A small network was shown many inputs. Here are its activations along a few directions, one row for each input.
Each table varies a few parts of the input and shows all the possible inputs, shuffled.
Descriptions start from the smaller parts, as in this example, which fits no table here: one of 5 places around a ring, together with either a single point or one of 11 places around a ring or (one of 2 separate values, together with one of 6 places along a line).
Shared parts are said once, and a part with two or three values counts as separate values.

Other details of the inputs shift rows strongly along three fixed directions, in all tables alike. That doesn't count.

A family of inputs:
R1: [  1  16  -7 -11  -7   6  -1  -3 -12  -9  12  -3 -22  -2]
R2: [-44  10 -44  26  53  36  18  34  29  31  52  36   0  54]
R3: [  4 -31  -5  18 -35 -44 -19 -57  26 -30   8   0  57  -2]
R4: [ -2  13  -4  -6   1   1  -7   2 -19  -8   6 -12 -15   3]
R5: [ 10 -16   3  15 -26 -36 -26 -53  38 -32   3   4  57  -1]
R6: [ 14  12   3   6  -3  -1   1   7   1  11 -15   1   1 -11]
R7: [  5 -16   1  14 -21 -43 -19 -56  33 -39   0   1  47  -4]
R8: [ 15  18  -5  -6   5   3   4  -1  -4  -9   0   1 -15  -3]
R9: [  7   0  -6   3   3  -8   7   6 -18  -7   6  -9 -13   2]
R10: [  0  11  -1  -2 -16   7  -9   8  -5  13  -6  -6  -4  -8]
R11: [  4   3 -11  -4   1   1  10  -7 -15  -2   4  -7 -17   0]
R12: [  2  -8  -4  10  -3 -11  14   4 -10  13  -7   3  -6 -15]
R13: [ -4  15  -7 -10   1   6  -6  -6 -18  -6   5 -12 -17   1]
R14: [ 10  17  -5  -6  13   3  -1  -4  -9  -7  -6  -8 -11   0]
R15: [  1  10  -2 -10  -6  -6 -19  10  -5  13 -10  -4  -8  -2]
R16: [  8  -3  -6   1   1 -14  -2  10  -8  17 -14  -3  -5  -1]
R17: [ -1  11  -3  -1 -17   8 -10   7  -5  11  -9  -7  -4  -5]
R18: [-47  -7 -38  48  33  -5 -15 -19  77   1  47  41  66  50]
R19: [  7  -3  -5   7 -11   0   6   7  -8  15 -14  -6   0  -4]
R20: [ 14  13   1   5  -5   4  -3   8   3  10 -20  -4   0  -4]
R21: [ -5   5  -1   2  -9  -3  -2   4  -8  10  -2   1  -9 -16]
R22: [-12 -65  72 -55  26  48  17   2  -4 -22   9   6  11  18]
R23: [ -1  12  -3  -2 -18  10 -11   8  -4   8 -11  -8  -7  -3]
R24: [  0  13  -4  -5  -2   0  -6   5 -17 -10  10  -9 -17   1]
R25: [  3  14  -4  -7  -7   2  -3   5 -12 -11  13  -4 -20  -1]
R26: [ 16  16  -3  -3   4  -1   2   6  -4 -11   1   0 -14  -2]
R27: [ 13  13   1   4  -7   5  -5   8   4   7 -22  -4  -2  -2]
R28: [ 11  15  -2  -2  13  -2  -2   3 -10  -9  -5  -9  -9   1]
R29: [ -2  -9  -5   9   2 -15  18   2 -11   8  -7  -2  -9 -12]
R30: [ -1  10  -1  -1 -15   4  -7   7  -7  13  -4  -2  -3 -11]
R31: [ -3 -10  -6   8   2 -14  20   1  -9   7  -7  -5 -10 -11]
R32: [-52   5 -44  38  46  41  12  46  41  49  33  36  18  59]
R33: [ -7   4  -1   2  -6  -4   0   3  -8   8  -1  -1 -12 -16]
R34: [ 4 -5 -4  7 -7  2  8  8 -4 17 -8 -2  3 -2]
R35: [ 12  11   4   5  -1   5  -1   9   7  12 -15   1   4  -3]
R36: [  4   0  -6   2   6  -6   5   2 -21  -4   2 -12 -12   3]
R37: [ 16  10   3  -3   5 -10 -11   9   4  10 -22  -1  -2  -2]
R38: [ 10   2  -7   1  -2  -5  10   5 -14  -7   9  -4 -16   0]
R39: [-25 -70  85 -57  17  47  15   8  11 -20   5  12  13   5]
R40: [  0 -35  -4  17 -32 -48 -16 -61  24 -36   8  -2  51  -6]
R41: [-25 -69  87 -58  17  48  14   9   9 -19   5  16  15   4]
R42: [ 12  18  -6  -7   8   5   2  -6  -5  -6  -3  -4 -14  -2]
R43: [  6  -4  -4   8  -9  -4  10   7 -10  16  -9  -1   0 -10]
R44: [ -3   5   1   0 -10   1  -4   7  -5  12  -1   0  -4 -12]
R45: [ 13  15  -2  -1   9  -3  -1   6  -8 -11  -2  -5 -11   0]
R46: [  6   7   1   6   8 -10  11   3   2   2 -14  -1  -9 -12]
R47: [ -2  16  -8 -12  -4   8  -3  -7 -14  -6   8  -8 -21  -1]
R48: [ 10   8   4   9   3  -7   5   4   1   8 -13   5  -5 -15]
Description of these inputs: one of 3 separate values, together with either a single point or one of 6 places around a ring or one of 9 places along a line.
The inputs of R45 and R9 match in every part but the choice among 3 separate values. If R26 is changed in the same way as R45 into R9, which row does it become? -> R38
Change only the choice among 3 separate values in R46. List by row number the other rows that result. -> R31, R39
Change only the choice among 3 separate values in R23. List by row number the other rows that result. -> R27, R32

A family of inputs:
R49: [ -2   1   1  -5  -1  -5 -10 -13   2 -11   2  -2   2   1]
R50: [ -4  -4   0  -3  -2  -6  -4 -16  -2 -12  10  -2   4  -1]
R51: [  9   8  18 -21  16  27  14  36 -32  18 -14  -7 -36  -6]
R52: [ -4   1   9   3 -11  -4 -14  -5  13  -7   0   3  15  -5]
R53: [  0  -8   1   2   2 -13  -5  -6  12  -2  -3   0  15   5]
R54: [ 15  20 -10  -2 -14 -14   7  -1 -27  -2 -10 -15 -34 -22]
R55: [ -7  -4   9  -2 -17  -8 -14  -8   5  -8   4  -1  10  -9]
R56: [ -9 -21  30 -11  23  34  18  28   7  17  -3  18   0   6]
R57: [  1  -6   3   7   3 -12   1  -7  13  -4  -5   1  16   1]
R58: [  3  -8   0   4  -1 -10  -5  -7  10   0  -4   3  14   1]
R59: [ -3 -14   2   4 -11  -6   0 -10   4  -1   1   3  12  -3]
R60: [-39  32 -67  59  34   8   0  23  42  44  32  32  18  40]
R61: [-13 -12  25 -19  25  32  13  19   4   2   4  12  -8   8]
R62: [ -2   1   0   0   2  -4  -5 -13   5 -12   2   0   6  -1]
R63: [ -2 -15   0   6  -5 -10   1 -10   6  -3   3   5  12  -3]
R64: [ -6 -15  24 -22  21  36  10  26   1   5   8  10  -6  17]
R65: [  4   4  -2   0  -2  -3  -1 -11   7 -11   6   2   5   0]
R66: [  1  -3   0  -3  -3  -3 -12  -9   0 -11   0  -5   7   7]
R67: [-11 -15  27 -17  25  35  11  22   1   3   2   9  -3  13]
R68: [ -1  -2  -1  -3  -4  -5  -2 -14  -1 -11  12  -1   3  -1]
R69: [  3  -6   3   8   2 -11   0  -7  12  -3  -5   3  15  -1]
R70: [  4  -1  -2  -4  -7  -2  -8  -7   4 -12   2  -3   4   8]
R71: [-14  54 -68  45  23   2   7  32   5  36  15   9 -22  20]
R72: [ -8 -12   1  -1 -12  -2  -3 -11   7  -3   3  -5  14   0]
R73: [ 21  19 -10   0 -14 -12   4   3 -33   1  -9 -19 -27 -18]
R74: [ -1  -2  -3  -3  -5  -5   0 -13   2 -12  12   0   1   0]
R75: [-3 -5  0 -2 -9  0 -9 -8 11  2 -3 -4 14  4]
R76: [ -6   2   5  -1 -13  -5 -20  -3  13  -4   1   3  14  -1]
R77: [-1 -4 -2  2 -9 -3 -7 -6  9  4 -3  3 14  3]
R78: [ -5  -4  -1  -3  -4  -7  -2 -15   0 -15   8  -2  -1   0]
R79: [ -6 -13   1   3 -12  -5  -1 -11   4  -2   2   1  13  -1]
R80: [  2  -8   1   3   1 -12  -5  -7  11  -2  -4   2  15   3]
R81: [ 1 -6 -2  4 -6 -6 -6 -6  9  3 -3  6 13  2]
R82: [-3 -3  0  5 -7  0 -4 -9 14  0 -3 -2 16  1]
R83: [ 17  12  -8   4  -9 -24  11   6 -26   8 -21 -18 -25 -25]
R84: [ 23  26  -7  -1 -10 -11   4   0 -25   1 -14 -14 -27 -24]
R85: [  1   3   0   0   2  -3  -5 -13   4 -10   4   0   7  -1]
R86: [  2  -7   0   3 -10  -4  -7  -8   8   3  -4   3  14   1]
R87: [-13 -13  25 -24  24  32   8  20   1   3   4  10 -11  11]
R88: [-14 -22  28 -21  24  35  12  21  -7   3  12   7  -4  15]
R89: [-20  52 -76  55  29  -4   3  36  12  55  14  18 -15  21]
R90: [ 19  24  -9  -5 -13 -12   1   1 -23   0 -16 -14 -32 -20]
R91: [ -4  -8   0   0  -4  -6  -6 -13  -4 -14   6  -6   6   5]
R92: [  2  -6  -2  -1  -8  -4  -2 -10   0 -13  11  -3   6   6]
R93: [ 22  25  -9  -5 -13 -12   1   1 -24   2 -13 -14 -30 -20]
R94: [  0  -6  -3  -1  -8  -5  -2 -10   0 -15   8  -4   4   6]
R95: [ 19  25  -8  -5  -9 -12  -2  -1 -28   3 -15 -16 -28 -21]
R96: [  1   3  -2   0  -3  -3  -1 -11   8 -13   4   2   3   0]
R97: [ -3 -15   1   5   0 -14   2  -9   7  -5   3   1  13   0]
R98: [ -2 -15   1   6  -2 -12   2  -9   6  -4   3   3  12  -2]
R99: [ 15  10  17 -18  12  27  22  36 -27  15 -14  -4 -37 -11]
R100: [-2 -4  2  6 -7 -1 -3 -9 12  1 -4  1 16  0]
R101: [  3   1   0   2  -1  -2  -6  -9   2 -10   3  -3  11   4]
R102: [  1  -1  -1   2  -2  -2  -5  -9   6 -13   1  -2   8   5]
R103: [  2  -2   0  -3  -5  -3 -10  -9   1 -12   0  -5   5   7]
R104: [ -1  -5   0   0 -10  -2  -8  -8   9   2  -3   0  14   2]
R105: [ -8 -21  30 -10  26  32  18  28   8  16  -2  18   0   6]
R106: [ -9 -21  30 -11  29  31  19  29   8  16  -2  17   0   8]
R107: [ -4 -13  -2   7  -7  -8   1  -8   5   0   3   6  12  -2]
R108: [ 16  17 -10   1 -14 -13   4   3 -32  -1 -14 -20 -30 -17]
R109: [ -6  -5   0  -3  -2  -7  -4 -16  -2 -14   7  -3   1  -1]
R110: [ 21  25  -8  -6 -11 -12  -1   0 -26   3 -13 -15 -29 -21]
R111: [ 0 -5  2  7 -8 -3 -2 -9 11  1 -4  3 15  0]
R112: [ 12   9  17 -22  14  27  15  36 -31  18 -12  -6 -37  -7]
R113: [ -7 -11   0   2 -12  -4  -2 -11   5  -2   3  -1  13  -1]
R114: [ 6  2 -2  2 -2 -1 -4 -8  4 -9  5 -1  9  4]
What is each input in this table made of? -> one of 3 separate values, together with either a single point or one of 9 places along a line or (one of 2 separate values, together with one of 6 places around a ring)
The inputs of R71 and R94 match in every part but the choice among 3 separate values. If R82 is changed in the same way as R71 into R94, which row does it become? -> R72
Change only the place on the ring of 6 in R110. List by row number the other rows that result. -> R49, R87, R90, R93, R95
Change only the place on the ring of 6 in R61. List by row number the other rows that result. -> R62, R65, R84, R85, R96
Change only the choice among 3 separate values in R107. List by row number the other rows that result. -> R56, R81

A family of inputs:
R115: [  6 -43  63 -38  19  39  38  30 -27  12 -17   4 -27 -17]
R116: [ 16  18 -11  16 -12 -19 -13 -15  24  -3 -11   5  19  -6]
R117: [-13  21  -4   4 -10  14   7  34 -17  43 -13   4 -31 -25]
R118: [  4   7 -26  12 -17 -19 -11 -19  -4 -15  13  -9   6   9]
R119: [  0 -40  53 -39   8   5   4 -20   3 -41   8   2   8  -8]
R120: [-15  30  -8  -6  -6  19   0  28 -21  26   2  -2 -39 -17]
R121: [  2  13  -8   9  15  -1  30  26 -24  27 -16   3 -35 -20]
R122: [ 14 -20  51 -39  -2  20 -10 -14  15 -35  -2   5  16   1]
R123: [  0  24 -12   0  17   4  22  20 -28  11  -1  -3 -43 -12]
R124: [  6  19 -15   7 -11 -15 -22 -20   7 -14   3 -11  11   8]
R125: [  8   1 -18  16 -14 -23 -16 -14   7   3  -6  -4  23   4]
R126: [  0   5 -24   9 -12 -18  -5 -22  -3 -16  15 -10   6   6]
R127: [  4  20 -14   1  13   8  20  20 -30  15   3  -7 -43  -9]
R128: [  6  11 -21   7 -12 -16 -23 -19   1 -13   7  -8  12  11]
R129: [  8 -24  47 -35  -2  22 -12 -14   9 -34  -5  -1  17   4]
R130: [  8  10 -12  18 -13 -22 -16 -14  14   2 -10  -6  21   1]
R131: [  6  -6 -20  22 -19 -24  -6 -13   2  -2   1  -5  17   2]
R132: [  0   0 -14  21  -1 -36   0 -20  11  -9   1   4  10 -13]
R133: [ 12  27  -3   6  11  13  10  36 -12  29 -27  -2 -26 -14]
R134: [  2 -54  48 -30  -8  12   0 -10   6 -15 -12  -1  24   4]
R135: [-76 -28 -28  32  72  54  20  41  66  40  63  55  48  79]
R136: [  1   8 -25   7 -15 -17 -16 -20   0 -13   7 -11   5  12]
The inputs of R130 and R124 match in every part but one. If R115 is changed in the same way as R130 into R124, which row does it become? -> R127
What is each input in this table made of? -> one of 2 separate values, together with either a single point or one of 10 places along a line
Change only the choice among 2 separate values in R128. List by row number the other rows that result. -> R125
